Each row below holds a small network's activations on one input, seen along a few directions.
Each table varies a few parts of the input and shows all the possible inputs, shuffled.
A made-up example of a description, with smaller parts first: ring(8) and (point or ring(11) or (values(2) and line(6))).
Shared parts are said once, and a part with two or three values counts as separate values.

Other details of the inputs vary at random and push rows far along two fixed directions, the same in every table; ignore that.

Rows:
row 1: [-13  40  49   9  39   0  22  44 -17  -9  10  -2]
row 2: [-21  37   3 -13  56  -3   6  30 -28 -37  -8   0]
row 3: [  -5  -33  -39   34 -102  -12   16   23    6  -63  -31   61]
row 4: [-20  58  -1 -36   7 -32  30  35 -25 -26  16   1]
row 5: [  7  26  21 -13  37 -16  19  28 -48 -39   8 -27]
row 6: [-19  42  53   7  44  10  24  27 -19 -14   9   2]
row 7: [  0  13 -15 -34  -7 -24 -18 -19  49 105   0 -30]
row 8: [ 20 -20  15 -20  28  13 -45 -66  34  90 -11 -54]
row 9: [-10  -4  19 -28  47  32  24  27 -52 -12  41  -1]
row 10: [ 35 -39   1 -34  14  -6 -28 -34   8 101  16 -53]
row 11: [  6   1  16  -9  27   6 -48 -57  47  93 -23 -38]
row 12: [-38  43   0 -26  21   2  33  55  -8   0  26  16]
row 13: [-34  15  -2   5  50 -25  12  40  -6 -31  59  -8]
row 14: [-16  12  29  -8  58  31  17  33 -30 -19  17  -5]
row 15: [-41  19   1   3  54 -13  11  22  -8 -35  59  -2]
row 16: [  9 -87   8  50 -80  54  14  -8 -26 -63  -2  59]
row 17: [ -4  15  -1 -19  52  -4  11  39 -43 -38   4 -21]
row 18: [-5 66 28  2 29  7 38 41  1 -3 22 16]
row 19: [ -26  -36   -9   48 -101   35   20    4   17  -53  -18   81]
row 20: [-11  46  24  -9  42 -16  17  19 -33 -37  -5  -8]
row 21: [ 11 -68  28  73 -78  41  15  -2  -6 -68 -24  51]
row 22: [-36  51 -20 -43  25 -12  21  28 -23 -30  12  12]
row 23: [ 26   8  -4 -18  13 -39 -45 -45  31  69 -33 -54]
row 24: [-12  68  -3 -20  40   1  22  14 -12 -35   6  16]
row 25: [ 32 -26   7 -15  23  -8 -38 -34  34 100 -11 -61]
row 26: [ 18 -15 -21  55 -87   2  16  10  16 -73 -36  65]
row 27: [-39  26  16   5  48 -15  14   8 -10 -38  62  -5]
row 28: [ -10  -26  -23   33 -106   -2   17   -5    1  -73  -30   63]
row 29: [  17  -71  -71   17 -117  -15  -50  -56   66   33  -59   23]
row 30: [-19  43  15 -11  51  -4   9  18 -31 -39  -6  -2]
row 31: [-22  59   9  -5  47  29  27  35   3  -8  17  27]
row 32: [-35  54  27 -23  12   1  41  28 -14  -4  29  14]
row 33: [ -8  25  14 -19  50   5  13  11 -48 -45   5 -18]
row 34: [  9 -27 -11  75 -85  29  25  32  30 -47 -26  79]
row 35: [ 29 -27 -20 -50  14  -7 -44 -76  -8  67   1 -60]
row 36: [  2  19  -1 -34 -14 -23 -18 -32  48 102   4 -32]
row 37: [ 23  23 -42 -32  18 -22 -39 -37  52  72 -24 -30]
row 38: [ 33 -58 -64  36 -93   8 -55 -75  79  27 -68  33]
row 39: [  1   1 -10 -35  39   0  17  33 -66 -31  28 -18]
row 40: [ -4  -7  16 -25  43  21  25  44 -51  -8  42  -6]
row 41: [  9 -47 -17  63 -71  -3   1  24   0 -71 -51  48]
row 42: [ 18  -4   8  -5  21 -15 -42 -26  49 102 -23 -45]
row 43: [ 23 -20 -25 -34  30 -10 -55 -61  20  67 -27 -61]
row 44: [  53 -109  -35   24 -110    3  -52  -99   19   27  -41   -7]
row 45: [-34  57  -8 -42  20 -12  24  17 -26 -32  14  10]
row 46: [  1 -50 -24  59 -64   9  -7  21   2 -75 -52  52]
row 47: [  1  27  24 -16  41  -7  20  12 -50 -43   7 -23]
row 48: [ 11  11  12 -30  26 -11  24  23 -70 -32  34 -24]
row 49: [-23  26  24  11  34 -39  21  28 -10 -31  66 -15]
row 50: [ -7 -57   1  76 -66  35   0  32  16 -55 -40  63]
row 51: [ 37 -19 -20 -27  19 -31 -45 -42  18  73 -25 -69]
row 52: [  4 -19   7  74 -87  39  26   3  26 -56 -24  82]
row 53: [ 17 -70  24  75 -82  31  14  16  -4 -64 -22  47]
row 54: [ -4  71   6 -17  32 -10  29  16 -14 -33   6  11]
row 55: [-45  46   3 -28  26  13  31  39  -9  -4  25  21]
row 56: [-25  18   8  10  41 -38  20  42  -8 -26  61 -12]
row 57: [-13 -54   4  75 -62  45  -1  16  15 -59 -40  69]
row 58: [ 23 -29  -1 -20  30   4 -46 -35  36  95 -13 -57]
row 59: [ 32 -31  18 -36  11   3 -28 -66   6  95  18 -53]
row 60: [ 26 -32 -33 -51  20  -6 -46 -63  -6  70  -1 -57]
row 61: [-15  56   6  -4  42  19  29  51   5  -4  17  21]
row 62: [ 38 -33  15 -33   7  -6 -29 -48   7  98  20 -56]
row 63: [  4 -11   0  -6  13 -45 -45 -78  55  79  33 -59]
row 64: [  1  62 -10 -15  34 -19  28  43 -10 -25   5   9]
row 65: [  9   4  -2 -30  32 -11  24  35 -68 -27  30 -21]
row 66: [  28  -57  -28   56 -100   34  -44  -80   91   50  -54   41]
Description of these inputs: ring(6) and (point or (values(2) and line(5))).
Changing only the ring(6) part turns row 46 into row 30. The same change can be made to row 37. Which row results?
Answer: row 24
Changing only the ring(6) part turns row 62 into row 40. The same change can be made to row 5. Which row results?
Answer: row 17
Which other rows does row 49 become when the ring(6) part takes its other values? List them by row number.
Answer: row 13, row 15, row 27, row 56, row 63
Which other rows does row 10 become when the values(2) part takes its other values? List them by row number.
Answer: row 65
Which other rows does row 7 become when the ring(6) part takes its other values? List them by row number.
Answer: row 12, row 19, row 32, row 36, row 55
Which other rows does row 41 become when the values(2) part takes its other values? List them by row number.
Answer: row 42

Rows:
row 67: [ -5 -52  -1   0 -14  33 -29 -35   3  26 -16   8]
row 68: [-15  -2 -14  26 -37 -22 -17 -22  37   9 -20  20]
row 69: [-16  13  36  20   5  25  50  70 -19 -54  13  26]
row 70: [ -7  21  27 -75  75   4 -23 -56 -13  90  34 -73]
row 71: [ 23 -22   9   3 -44  15   2 -21  20  36  -6   8]
row 72: [-25  34  11 -20  28  11  38  65 -31 -22  34  26]
row 73: [-10  -4  19  30 -22  36  47  69 -28 -62   1  70]
row 74: [  3  -3 -19  13 -32  10 -15 -13  26  12 -49  30]
row 75: [ 20   3  -9 -31  31  -5 -29 -17  -3  58 -11 -33]
row 76: [ 17 -42   1  45 -42  -5 -25 -21  12  -4 -17  12]
row 77: [-41 109  18 -86  94 -28  42  42 -44  16  67 -39]
row 78: [ 21   0  -1 -41  23 -16 -14 -38 -12  64  16 -54]
row 79: [ 25 -38  -9   6 -57  -1 -16 -31   5 -10 -21  12]
row 80: [-13 -15  20 -34  46  13 -31 -37   9  59   7 -59]
row 81: [  7  46   6 -63  79 -25 -37 -18   7  84   7 -92]
row 82: [  9 -57  -7  42 -46 -14 -17 -20  10   2  -4  10]
row 83: [-32  28  23  -4  19   9  45  71 -23 -46  35   9]
row 84: [-23  52  42  28  31  14  47  59 -27 -60  15  40]
row 85: [ 14 -38  -1  33 -42 -15 -28 -21  23 -10 -20  19]
row 86: [ 15  16 -14 -38  30  -9 -37 -15  -1  59 -13 -32]
row 87: [-10 -18 -36   1 -48  -5 -14  -7  25  17 -15  26]
row 88: [ 27 -28  -4   2 -36   4 -14 -32  -7  10 -11  -9]
row 89: [  -9    3   13   27  -39   21   42   52  -65 -114    8   53]
row 90: [ 13  65   7 -43  80  -3 -14 -28  37  89  11 -53]
row 91: [ -9  32 -29 -18  14 -17 -17 -31  41  41  -2 -16]
row 92: [ 16 -34   4  30 -18 -15 -21 -26  17  20  -9  -4]
row 93: [ 15 -67 -13  44 -80   9 -19 -10  23 -43 -44  25]
row 94: [-22  36   7  -1  24  13  43  56 -14 -43  51  26]
row 95: [-14  75  33 -29  88  13  48  58 -21  -5  55  -5]
row 96: [-23  66  40  -7  58  19  50  65 -27 -43  10   0]
row 97: [ 10 -33  -2  15 -23 -26 -21 -29  25  -3 -12   6]
row 98: [ 13 -46 -25   3 -25   0 -15 -11  -3  23 -13   3]
row 99: [-21  37  28  17  28  -6  22  55 -47 -68  23  21]
row 100: [  -9  -17    5   36  -19   26   46   67  -57 -100   -4   64]
row 101: [ 19 -41 -22   2 -17   2 -22 -17  -2  31 -18  -3]
row 102: [ 11 -20  -3  23 -15 -16 -24 -30  12  12 -18  -5]
row 103: [-21  52  50   1  55   1  43  61 -25 -15  41  15]
row 104: [-16  92  43 -41  75  12  54  47 -47 -18  32  -8]
row 105: [ 22 -24 -21  13 -23  -1 -24 -25  28  -7 -11   7]
row 106: [ 22 -35 -25  17 -14   2 -19 -29  17  16   2 -11]
row 107: [ 27 -30  -4  -1 -29  -2  -7 -35  -3  20  -8 -13]
row 108: [-13  24   1  23  18  15  44  48 -46 -98  17  34]
row 109: [-39  47 -10   0  14  -1  43  53 -16 -67  41  34]
row 110: [ -1 -57  -6  25 -26  37 -25 -47  21   0  -1  12]
row 111: [ 21 -63 -31  43 -71   4 -11 -28  32 -51 -24  40]
row 112: [ 27 -24 -20  16 -14   6 -26 -32  22  15  -7 -10]
row 113: [-22  31  21 -14  -1  12  54  54 -40 -46  45  26]
row 114: [ -4  -3 -22  -2 -50  -9  -9 -36  24  15 -21  10]
row 115: [-16  54  24  -5  42  26  42  60 -33 -37   2  32]
row 116: [ 14   3   5 -31  46 -17 -20 -20  12  63  -1 -69]
row 117: [ 19   5 -20  -6   9  -4 -33 -28  20  27  -1 -23]
row 118: [  7 -30  -8  -9   5 -13 -17 -16   8  37  -1 -46]
row 119: [ 14   8   5 -31  43 -12 -28 -20   8  59  -4 -69]
row 120: [-44  10   4  43 -37  -7  39  55 -16 -89  21  65]
row 121: [  4  46   1 -37  19 -11  -9 -35  17  54 -15 -27]
row 122: [-22  33  23 -26  54 -11  39  54 -39 -66  21 -10]
row 123: [ 19 -70 -31  26 -73   4 -17 -20  18 -29 -44  43]
row 124: [-45  35   4  -2   6  -4  42  63 -21 -64  23  18]
row 125: [-11 -22 -25  22 -56  -5 -15 -19  42  -1 -39  11]
row 126: [  5   6 -21  22 -24   7 -12 -27  44   5 -30  19]
row 127: [ 14 -67 -19  52 -78  13 -12 -16  13 -41 -49  19]
row 128: [-11 -52  19  31 -21  17 -28 -39  11   9  -1  11]
row 129: [ 19 -75 -35  57 -75  13  -7 -20  17 -35 -10  34]
row 130: [ 20  10  -5 -36  16 -15 -16 -43  -8  47  -4 -44]
row 131: [ 19 -45 -12   2 -43  -3  -4 -30 -10  12   2  -7]
row 132: [ 10   3   8 -17  44 -31 -28 -29   6  70  18 -52]
row 133: [-35  68  37 -26  72 -17  37  60 -26  -1  63  -7]
row 134: [ 20 -34 -10 -10 -40 -12  -8 -37   8  -6 -13   1]
row 135: [ -7 -18 -36  13 -53  -1 -18 -18  30  10 -41  33]
row 136: [ 15  -7 -20 -17   9  -4 -23 -22  -2  36 -27 -15]
row 137: [   7   27    7  -62   88  -28  -25  -21    2   96   20 -101]
row 138: [  1 -30  -9  65 -77   3 -16 -25  45 -18 -50  52]
row 139: [ -7  66   8 -52  70 -19 -17 -17  30  76 -14 -63]
row 140: [  -5   -9    3   49  -13   24   47   52  -38 -110   16   54]
row 141: [ 16  14 -10 -50  40 -17 -34 -18   7  61 -11 -33]
What do these inputs look like to the network?
Answer: values(5) and (point or ring(6) or line(8))
Changing only the values(5) part turns row 99 into row 117. The same change can be made to row 120. Which row results?
Answer: row 109
Changing only the values(5) part turns row 95 into row 69. The same change can be made to row 90. Which row results?
Answer: row 96
Which other rows does row 101 become when the line(8) part takes its other values? List them by row number.
Answer: row 75, row 86, row 98, row 100, row 123, row 136, row 141
Which other rows does row 93 become when the values(5) part takes its other values? List them by row number.
Answer: row 79, row 85, row 105, row 141
A walk changes only the line(8) part. It starts at row 122 and steps to row 93. List the rest of the walk in order.
Answer: row 81, row 127, row 119, row 116, row 137, row 118

Rows:
row 142: [ -4 -36  -7  38 -22   1 -23  -4  40   8  -3  26]
row 143: [ 32 -54  -4  21 -28  19 -17  -5  -3  -2 -24  -8]
row 144: [ -1  24 -36 -35  40 -41 -37 -23  14  58  -1 -45]
row 145: [ -4 -32   0  37 -25  22  -6 -29  39  -1  -4  15]
row 146: [ 11   3  -7  35 -32  -5 -19 -25  29  -4 -39  29]
row 147: [ 19  -4 -17  30 -39   0  -2  -1  42   4 -36  17]
row 148: [  5 -24 -34  -4 -43   5 -18 -31  12 -20 -21  10]
row 149: [  0  -3  19  21  34   1  19  51 -50 -59   6  11]
row 150: [-18 -29 -22   3 -51 -18 -16 -16  14 -10 -33   5]
row 151: [ 15 -42 -15  10 -58  -3   2  -9  -1  20  10  17]
row 152: [ 27 -60  -4  14 -30  21 -13  -7 -17  11 -28   2]
row 153: [  5 -27 -45  13 -39 -12 -12 -12  20 -14 -21   2]
row 154: [-24  30 -12  -6  17  -2  31  27 -36 -79  13  13]
row 155: [-15  49  23  -5  11  26  46  41 -36 -49  -5  48]
row 156: [ -3  28 -28 -38  41 -35 -40 -45   9  48  -1 -44]
row 157: [-10  23  15  -2   6  -2  49  61 -42 -55  51  15]
row 158: [-12  58  23   5  15  22  44  45 -26 -62  -1  35]
row 159: [-21  18 -14 -29  12   2  34  51 -44 -56  10  30]
row 160: [ 15 -32  -6  22 -46  -8  -1 -35  17  -9   8   3]
row 161: [-29  27  26 -40  51 -17 -26 -21  35  93  14 -58]
row 162: [ -8 -31   2  38 -20  10 -22 -28  33  -1  -5  26]
row 163: [ -7 -34   1  22 -34  36  -8 -26  16  18  -5  29]
row 164: [-15  21  15   9  18 -24  35  56 -37 -56  44  23]
row 165: [-13  58  20  15  21  10  48  41 -20 -65  -2  30]
row 166: [ 29 -48   5  18 -28  26 -20 -28  -7 -12 -24  -5]
row 167: [ 21   5  13 -27  63 -17 -39 -41  -5  56  -2 -58]
row 168: [-10 -35   8  17 -62 -21  -5 -14  13   5  -2   0]
row 169: [ -3  24   3 -32  66 -11 -18 -16  45  87  26 -54]
row 170: [-12  45  12  -3   9  19  48  67 -32 -40  -2  47]
row 171: [-24  72   4 -88  89 -11  20  19 -48   2  33 -26]
row 172: [ 12 -37  -6   8 -55   6  -1 -33  -5  10   8  17]
row 173: [ 13  55  -6 -30  54 -35 -32 -12  36  83 -11 -39]
row 174: [ -7  -3   8  22 -54  -6  -8  -5  34   8 -47  15]
row 175: [  2   1  27  13  27  18  29  28 -48 -71   8   2]
row 176: [  6  25 -33 -60  38 -24 -26 -19  16  59   3 -52]
row 177: [-18  26  23   9  20 -15  33  31 -43 -66  42  23]
row 178: [  0 -35  -8  29 -34  26 -11  -1  38  14   1  17]
row 179: [ 29   2   6 -34  63 -16 -24 -20   5  67   1 -75]
row 180: [  3   3  26 -41  49 -20 -31 -25  -3  76 -11 -76]
row 181: [ 18 -37 -14  22 -48 -16   1 -11  23   0  10   2]
row 182: [ -4 -39  -9  23 -36  27  -7  -2  21  28  -3  28]
row 183: [-15  88  34 -70 100 -18  34  24 -48  14  77 -52]
row 184: [ -4 -30   1  29 -32  34 -11 -26  30   5  -2  18]
row 185: [  0  -8  27  -2  19  32  26  28 -66 -52   2  15]
row 186: [ 20  -3 -15  21 -46  11  -6   2  36  10 -35  21]
Changing only one part turns row 169 into row 147. The same change can be made to row 161. Which row results?
Answer: row 174
Changing only one part turns row 143 into row 176. The same change can be made to row 179. Which row results?
Answer: row 153
What do these inputs look like to the network?
Answer: values(5) and (point or (values(2) and line(4)))
Which other rows does row 160 become when the values(2) part takes its other values? List them by row number.
Answer: row 181
Which other rows does row 142 become when the values(2) part takes its other values? List them by row number.
Answer: row 162
Which other rows does row 175 become when the line(4) part takes its other values? List them by row number.
Answer: row 166, row 167, row 185
